Each row below holds a small network's activations on one record, seen along a few directions.
After each row come some of the record's fields: GAZ, ZEZOP, TIREV, MUZES, GUDAV, ZUF.
Not every record has every field; a missing one is left out.
Other fields move the rows too, some of them a lot.
(in the rows, 500 means zero)
Random noise pushes rows far along 3 fixed directions. That doesn't count. These rows show it; they differ only by the noise:
[351 574 332 493 622 532 324 325 391 631 430 566 667 500 311]
[281 519 265 508 614 566 239 297 321 602 313 604 695 443 313]
[401 732 513 534 492 700 366 585 647 534 727 364 793 509 527]
[421 601 367 466 657 443 425 305 406 702 492 581 587 565 246]
[456 642 433 449 700 579 334 240 555 518 650 379 810 587 429]

[490 349 407 528 324 577 538 619 459 422 323 465 471 454 600] | {GAZ: mezi, ZEZOP: nozun, TIREV: fub, MUZES: foto, GUDAV: desev, ZUF: gutu}
[455 639 607 570 314 683 632 736 665 555 744 386 606 530 597] | {GAZ: pom, ZEZOP: vapam, TIREV: fub, MUZES: vore, GUDAV: soki, ZUF: gutu}
[322 439 435 418 641 553 206 185 384 414 339 476 703 487 495] | {GAZ: pom, ZEZOP: nozun, TIREV: lebo, ZUF: gutu}
[512 529 629 426 597 413 499 411 521 492 589 516 459 541 483] | {GAZ: pom, ZEZOP: nozun, TIREV: lebo, ZUF: gutu}
[409 670 653 534 195 653 531 910 638 550 661 438 490 428 659] | {GAZ: pom, ZEZOP: nozun, TIREV: fub, MUZES: foto, ZUF: gutu}
[360 270 341 464 544 445 310 241 261 388 150 695 475 358 402] | {GAZ: pom, ZEZOP: vapam, TIREV: fub, MUZES: foto, GUDAV: desev, ZUF: gutu}
[574 418 514 516 399 534 521 572 553 448 484 428 524 487 590] | {GAZ: mezi, ZEZOP: foz, TIREV: viba, GUDAV: desev, ZUF: gutu}
[414 414 395 490 518 512 297 263 384 280 287 556 602 370 561] | {GAZ: pom, ZEZOP: vapam, TIREV: fub, MUZES: foto, GUDAV: desev, ZUF: gutu}
[549 593 642 492 729 513 259 243 643 263 611 458 644 429 646] | {GAZ: pom, ZEZOP: foz, TIREV: viba, GUDAV: soki, ZUF: kulu}
[412 550 500 531 386 429 499 693 421 541 379 803 306 379 429] | {GAZ: pom, ZEZOP: foz, TIREV: fub, MUZES: foto, ZUF: gutu}
[428 399 427 589 414 587 373 524 454 411 303 512 552 375 577] | {GAZ: mezi, ZEZOP: nozun, TIREV: viba, GUDAV: soki}
[376 557 471 631 454 439 494 653 429 697 529 619 445 477 358] | {GAZ: pom, ZEZOP: foz, TIREV: fevo, GUDAV: soki, ZUF: kulu}
[432 538 523 559 413 686 447 712 644 389 510 453 541 418 670] | {GAZ: mezi, ZEZOP: nozun, TIREV: fub, MUZES: vore, GUDAV: soki, ZUF: gutu}
[449 629 543 585 416 629 559 688 530 584 545 508 486 479 505] | {GAZ: pom, ZEZOP: vapam, TIREV: fub, MUZES: vore, GUDAV: soki, ZUF: kulu}
[361 204 298 533 382 728 385 502 349 267 153 443 675 315 710] | {GAZ: mezi, ZEZOP: vapam, TIREV: fub, MUZES: foto, GUDAV: desev, ZUF: kulu}
[441 434 407 517 467 625 501 475 563 473 551 343 677 549 630] | {GAZ: mezi, ZEZOP: nozun, TIREV: fub, MUZES: vore, GUDAV: soki}
[538 470 575 532 372 704 443 724 637 365 515 369 615 418 749] | {GAZ: mezi, ZEZOP: foz, TIREV: viba, GUDAV: tazu, ZUF: kulu}
[568 610 609 423 651 552 345 311 674 181 687 405 694 498 684] | {GAZ: pom, ZEZOP: nozun, TIREV: fub, MUZES: foto, ZUF: gutu}
[544 463 413 485 510 506 564 462 364 556 447 559 495 580 480] | {GAZ: pom, ZEZOP: foz, TIREV: fub, MUZES: foto, ZUF: kulu}
[402 594 571 536 525 549 343 477 585 432 541 591 531 416 559] | {GAZ: pom, ZEZOP: foz, TIREV: fub, MUZES: vore, GUDAV: soki, ZUF: gutu}
[527 299 423 511 395 513 609 585 405 412 305 534 436 439 579] | {GAZ: mezi, ZEZOP: vapam, TIREV: fub, MUZES: foto, GUDAV: desev, ZUF: kulu}
[476 578 516 584 447 522 603 608 493 654 560 484 476 620 425] | {GAZ: pom, ZEZOP: foz, TIREV: lebo, GUDAV: soki, ZUF: kulu}
[514 422 470 406 764 389 411 202 406 411 469 531 520 602 410] | {GAZ: pom, ZEZOP: foz, TIREV: lebo, ZUF: kulu}
[581 403 564 500 435 569 645 602 570 469 536 351 558 571 576] | {GAZ: mezi, ZEZOP: vapam, TIREV: lebo, GUDAV: desev, ZUF: gutu}
[245 566 339 593 334 744 385 598 477 643 587 321 842 570 547] | {GAZ: pom, ZEZOP: nozun, TIREV: fevo, GUDAV: soki, ZUF: gutu}
[644 517 610 391 684 276 613 332 503 475 584 617 324 592 425] | {GAZ: pom, ZEZOP: foz, TIREV: fub, MUZES: foto, ZUF: kulu}
[495 403 415 537 409 445 722 572 278 742 396 580 372 618 368] | {GAZ: pom, ZEZOP: nozun, TIREV: lebo, GUDAV: desev, ZUF: kulu}
[249 374 399 669 298 635 364 746 264 448 182 647 531 272 559] | {GAZ: pom, ZEZOP: vapam, TIREV: lebo, GUDAV: desev, ZUF: kulu}
[445 554 495 484 603 411 337 343 476 415 373 702 377 376 373] | {GAZ: pom, ZEZOP: vapam, TIREV: fub, MUZES: foto, GUDAV: soki, ZUF: gutu}
[605 665 592 557 351 192 907 935 417 905 610 797  41 567 256] | {GAZ: pom, ZEZOP: foz, TIREV: fevo, ZUF: kulu}
[670 539 638 499 335 482 784 748 685 501 705 357 431 628 616] | {GAZ: mezi, ZEZOP: foz, TIREV: fub, MUZES: foto, GUDAV: desev, ZUF: gutu}
[841 347 525 352 657 184 946 280 460 658 575 518 201 757 345] | {GAZ: mezi, ZEZOP: nozun, TIREV: fub, MUZES: foto, GUDAV: desev, ZUF: kulu}
[519 503 479 462 511 436 616 586 477 586 499 453 481 510 474] | {GAZ: mezi, ZEZOP: vapam, TIREV: fevo, GUDAV: tazu, ZUF: kulu}
[726 440 576 444 528 461 623 416 642 415 631 287 548 634 600] | {GAZ: mezi, ZEZOP: nozun, TIREV: viba, GUDAV: desev, ZUF: gutu}
[439 520 592 564 248 578 489 796 561 465 528 589 397 387 549] | {GAZ: pom, ZEZOP: foz, TIREV: fub, MUZES: foto, GUDAV: desev, ZUF: gutu}
[734 507 611 341 658 489 627 316 697 318 689 274 564 614 636] | {GAZ: mezi, ZEZOP: vapam, TIREV: fub, MUZES: foto, GUDAV: tazu, ZUF: gutu}
[370 433 412 602 283 766 351 702 428 286 341 434 639 353 672] | {GAZ: pom, ZEZOP: vapam, TIREV: fub, MUZES: foto, GUDAV: desev, ZUF: kulu}
[415 604 556 523 553 557 321 439 616 386 603 470 553 444 594] | {GAZ: pom, ZEZOP: nozun, TIREV: fub, MUZES: vore, GUDAV: soki, ZUF: kulu}
[445 518 589 557 405 583 509 762 485 548 566 475 458 492 527] | {GAZ: pom, ZEZOP: nozun, TIREV: lebo, ZUF: kulu}
[709 313 464 406 632 363 640 237 456 426 438 443 459 545 494] | {GAZ: mezi, ZEZOP: vapam, TIREV: viba, GUDAV: desev, ZUF: kulu}
[608 542 609 536 392 577 647 637 722 441 708 300 561 598 679] | {GAZ: mezi, ZEZOP: foz, TIREV: fub, MUZES: vore, GUDAV: soki}
[559 421 426 444 531 353 591 483 421 592 354 632 298 555 356] | {GAZ: mezi, ZEZOP: foz, TIREV: fub, MUZES: foto, GUDAV: tazu, ZUF: gutu}
[488 561 465 540 538 559 478 420 566 533 692 345 633 626 520] | {GAZ: pom, ZEZOP: foz, TIREV: fub, MUZES: vore, GUDAV: soki, ZUF: kulu}
[464 534 562 441 507 618 275 417 583 302 507 474 615 438 605] | {GAZ: pom, ZEZOP: foz, TIREV: fub, MUZES: foto, ZUF: gutu}
[468 631 678 547 334 507 661 897 564 585 613 530 331 455 509] | {GAZ: pom, ZEZOP: vapam, TIREV: lebo, ZUF: kulu}
[726 535 576 384 753 355 592 187 532 380 655 449 520 657 558] | {GAZ: pom, ZEZOP: foz, TIREV: fub, MUZES: foto, ZUF: kulu}
[485 431 424 491 567 517 426 378 464 375 317 498 506 428 568] | {GAZ: mezi, ZEZOP: vapam, TIREV: fub, MUZES: vore, GUDAV: soki, ZUF: kulu}

Here are new rows. What are their fields?
[701 442 584 471 514 435 669 476 595 397 498 406 466 525 544] | {GAZ: mezi, ZEZOP: vapam, TIREV: viba, GUDAV: desev, ZUF: gutu}
[376 567 534 557 359 640 465 791 499 532 564 413 515 500 550] | {GAZ: pom, ZEZOP: nozun, TIREV: lebo, ZUF: kulu}
[522 511 444 442 568 333 526 316 434 585 544 562 512 529 360] | {GAZ: pom, ZEZOP: vapam, TIREV: fevo, GUDAV: desev, ZUF: gutu}
[293 378 265 517 497 531 300 466 212 561 253 587 539 423 439] | {GAZ: pom, ZEZOP: nozun, TIREV: fevo, ZUF: kulu}
[416 331 422 592 323 649 366 669 437 394 265 554 553 325 609] | {GAZ: mezi, ZEZOP: foz, TIREV: viba, GUDAV: desev, ZUF: gutu}
[543 391 320 424 673 523 487 136 341 439 481 358 741 579 471] | {GAZ: pom, ZEZOP: vapam, TIREV: fevo, GUDAV: desev, ZUF: kulu}
[394 575 546 574 277 651 451 858 510 463 468 503 409 363 558] | {GAZ: pom, ZEZOP: vapam, TIREV: fub, MUZES: foto, ZUF: kulu}
[725 363 476 400 588 361 750 315 485 533 530 422 397 680 459] | {GAZ: mezi, ZEZOP: nozun, TIREV: fub, MUZES: foto, GUDAV: desev, ZUF: kulu}
[273 583 481 546 453 613 286 550 517 453 446 597 571 308 552] | {GAZ: pom, ZEZOP: vapam, TIREV: fub, MUZES: vore, GUDAV: soki, ZUF: gutu}
[496 446 491 474 492 437 391 359 443 512 419 573 502 479 411] | {GAZ: pom, ZEZOP: foz, TIREV: viba, GUDAV: desev, ZUF: gutu}
[543 585 576 529 519 612 525 543 617 312 739 304 743 525 661] | {GAZ: pom, ZEZOP: vapam, TIREV: fevo, GUDAV: desev, ZUF: kulu}
[484 442 516 496 596 478 430 420 407 402 410 542 497 505 517] | {GAZ: pom, ZEZOP: foz, TIREV: lebo, ZUF: kulu}
[501 267 298 493 585 326 548 272 282 546 161 699 341 508 342] | {GAZ: mezi, ZEZOP: foz, TIREV: fub, MUZES: vore, GUDAV: soki}
[408 526 538 441 572 440 419 411 433 526 372 644 433 452 318] | {GAZ: pom, ZEZOP: vapam, TIREV: lebo, ZUF: gutu}
[535 554 678 522 412 641 541 633 658 351 724 249 624 529 689] | {GAZ: pom, ZEZOP: vapam, TIREV: lebo, GUDAV: desev, ZUF: kulu}
[613 464 496 401 629 461 604 409 574 535 662 306 619 644 558] | {GAZ: mezi, ZEZOP: nozun, TIREV: fevo, GUDAV: tazu, ZUF: kulu}
[493 592 608 462 434 456 457 600 564 435 519 604 356 422 524] | {GAZ: pom, ZEZOP: nozun, TIREV: fub, MUZES: foto, ZUF: gutu}
[482 486 506 475 435 492 443 443 499 471 484 513 509 516 470] | {GAZ: pom, ZEZOP: foz, TIREV: fub, MUZES: foto, GUDAV: desev, ZUF: gutu}
[421 422 466 508 419 506 345 450 413 475 345 585 519 375 450] | {GAZ: pom, ZEZOP: vapam, TIREV: viba, GUDAV: desev, ZUF: gutu}
[601 295 491 470 555 410 721 445 412 565 421 490 438 605 438] | {GAZ: mezi, ZEZOP: vapam, TIREV: lebo, GUDAV: desev, ZUF: kulu}
[434 380 345 498 538 391 493 401 313 580 161 706 302 451 388] | {GAZ: mezi, ZEZOP: nozun, TIREV: fub, MUZES: vore, GUDAV: soki, ZUF: kulu}
[449 391 430 494 493 558 446 524 346 465 374 564 470 466 522] | {GAZ: pom, ZEZOP: foz, TIREV: fub, MUZES: foto, ZUF: kulu}
[331 631 399 512 481 654 374 496 501 573 540 433 653 490 476] | {GAZ: pom, ZEZOP: vapam, TIREV: fub, MUZES: vore, GUDAV: soki, ZUF: gutu}
